These are the activations of a small network on made-up records, seen along a few directions, one row for each record.
Records have a field called GURI. Each example row is followed by its value.
Other fields move the rows too, some of them a lot.
Strong random noise was added to every row along 4 fixed directions; ignore it. To show where, here is one row again and again, with new noise each time:
[  16 -156   35  -97  -56   77   40   47  -84   15   -8  -25   23  160
 -117 -151 -118   12  -35  -50    2  -75]
[-152  -25  -31  190  150  287  -66  346  -59 -225  197 -107  258   21
  142 -110   50  100  145   27 -100 -213]
[ 259 -321  132 -456 -308 -115   36 -255 -139  321 -296   17 -261  306
 -369 -229 -378 -152 -273 -127  127   67]
[ -14 -150  -27  -64 -242   57 -271   38 -326  -44  183 -188    7   71
    2  -21  178 -198  234 -285   59 -350]
[-226   16  -88   -7   67  148  309  205 -112 -177   47  -66   88   97
 -116  -66   -4  164   70  -37  -18 -188]
[-100  -61   -7  -75   82  139  293  153  -15  -62  -77   -1   56  157
 -158 -163 -196  166  -95   54  -27  -36]

[-285  135 -181 -276  -42  171  366  229 -335  -86 -313 -163 -303 -196
 -242  -45 -380  -31 -149 -141   78 -502]
pufa
[ 264 -304  108  -85 -120 -295  470 -389  348  144   33  344   46  358
 -492 -182 -171  237 -251  172   62  336]
vabeb
[ 482 -420   -8 -266 -171 -230 -426 -245 -307  211   34  -60 -337 -198
  132 -130   74 -366   25 -378  130 -106]
fevok
[   7   -5  139  195  297    2  240   28  295  -40  -51  322  201   70
  -85  -22 -203  506 -358  338   56  146]
fevok
[-131  -33 -249 -158  112  145  122  316 -306 -265   27 -144 -279 -345
   74 -114  -80 -159   33 -133   71 -395]
pufa
[ -63  242  121 -115 -439  -81 -249   70 -273  -64 -285 -328  -83  182
 -278  248 -176 -302  109   48  182 -201]
ruze
[ -18  217 -131  126  255   61   86  284   64 -119  116   66  121 -118
   33 -116  -46  182  144  -25   44  -43]
gifit
[  90  102  129    7 -422 -151 -259  -63  -74  -19 -133 -261   58  228
 -324   77 -236 -205 -230   92  220 -145]
gamum
[-137  -30   55   50   39   28  318  273   -5 -168  -90    3  124  135
 -382  -94 -428  161 -154   76  175 -175]
gazop
[ -33 -244 -147  270   -5 -167   31 -106   12 -141  423   70  147  -76
 -268  -95  145   80  130  -98  130 -329]
totun
[-146   59   54   -5   -4  -51  547   34   79  -31  119  181   63  217
 -273   48   17  326  -69  198  167   86]
gazop
[ -64  -45 -133  -20 -149 -305   94 -216 -136  -44  269  -55  -23  -14
 -185  275  395 -137  285 -354  126 -256]
guf
[ 139 -177   16   44 -225 -261   53 -178  148   44    5  171   64  241
 -473  -30 -226   28 -134  142  118   22]
totun
[-490  208 -135  342  -67 -148  429   84  185 -445  275    9  323  202
 -268  400  440  367  308  158  -21  -77]
rogib
[-555  390 -114 -200   73   98  365  228 -236 -251 -145 -183   10  -33
 -231   91  -70  118 -167   18  227 -295]
gamum
[-104  128  184   61 -399 -277  -68 -189  -67  -28  -15  -93  -61  385
 -305  316  166  -90  244   85   43  118]
ruze
[  -6   84   82 -103  -15 -195  432 -191  237  121 -236   85  -39  108
 -203   50 -172  -10  -38  231   40  258]
vav
[ 313 -146  139  260   52  -75 -620 -229  221  172  291  310  225  -97
  280 -128  341 -202  142   51 -365  346]
sisok
[-200  -35 -230 -131  -43  270   18  306 -197 -178 -174 -228  -42 -231
   34   34  -72 -105  -57 -181  196 -210]
rogib
[-355  422 -244 -392 -256  -76  181  108 -573   58 -226 -263 -268 -102
 -210  286  132  -77  173 -161  248 -409]
gifit
[  -4 -378   41   49 -107 -216  -17 -327  120  167  349  130   -9  -99
  -72  -32  283  -17  184 -353    8 -155]
debu
[ -84  388  -12 -256  282  457   67  393  -52   21 -496 -206  -96 -132
  327  -45  -82   -6  -14  265 -345  181]
dizud
[ 140 -116   26  279  439  276 -364  258  158 -151   34  -66  374 -239
  360 -192  -85   67    0  219 -141  -43]
guf
[  30  -16 -124 -175  -21  -32  302  -74   99   -3  -37  114  -75  156
 -188 -170 -105  152  -68 -110  127   16]
vabeb
[ 279 -333  -18 -395  -64 -131 -164 -174 -132  275 -246   46 -449  -84
  -89 -332 -193 -390 -254 -155   91   78]
sisok
[ -98  109   40 -145   58   46   57  148   -7  127 -318  -49  -51  -72
  424  -15 -164  -35  -44  283  -68  234]
vav
[ 177 -253  -22 -291   82   59 -165  -40   16  361   46    0 -165 -244
  357 -110   20 -157    3 -289 -277  139]
debu
[  -1  244 -103 -618  -67  292  -70  326 -572  168 -679 -397 -426  -25
  247   28 -359 -404 -266  -55  132 -259]
dizud

Which value of GURI does each new row have?
[  33   89   29 -143   -9  -84  319    3   -6   10 -374  -36 -221  143
 -215   85 -191  229 -126  223  -23  196]
fevok
[  12   66   -5    1 -234  201 -662  413  -63 -112 -231 -427  191  -13
   24  134 -283 -326  -69  130  141 -359]
rogib
[-159   54  -35  224 -160 -291  430  -72  -92 -161  132   40   83  159
 -370  280  109  289   87 -168  126 -289]
fevok
[  99 -233  -88    9  -69 -169  188 -394  -37  177  268  147  -61  -74
 -169  140  336 -118  122 -476  200  -30]
guf
[  89  199  280   66 -244 -191 -273 -144  128   51 -119    6  125  277
 -161  143  -75 -128 -148  211 -122  353]
gamum
[ 106   31  105  115   16   -1 -420   38  100   53  -35   72   47   -1
   51  -66    4 -193  -38  147 -173  183]
sisok
[  -9  -71  232  654   98  -24 -281    8  324 -265  460   85  461   57
   35   15  129  130  211  301  -51    0]
ruze
[-357  328  -88  128  301  406  348  580  -70 -384   23 -103  267  -34
  -32   18 -227  291  -45  362  160 -307]
gazop
[ -76  183   96  161  322  192  147  324  310  -68 -133 -113  182  130
   20  -78 -407  284 -300  501 -209  361]
gamum
[ 376 -207  233 -328 -554 -175 -430  -94 -145  215 -318 -167 -212  193
 -445  -77 -494 -427 -267  -23  367 -129]
gazop
[-231  162 -154   -1   25 -162  261 -117    7 -200  228  122  -24 -170
  331  119  478   15  408 -290 -109   65]
vav
[-270  328  -91  196  158  196  -51  178   -2 -119  162  123   83 -113
  319  219  106   92  120  294 -253  -60]
pufa
[  32 -120   43  -56   78   61 -195   80   23  175  -67  -56  -25 -157
  462  -82   -2 -191  126   -5 -220  147]
vav
[  15  -84   64  413 -196  -69  134 -187  117  -92  393  203  202  165
 -111  166  373  166  209  -20   70  119]
gazop
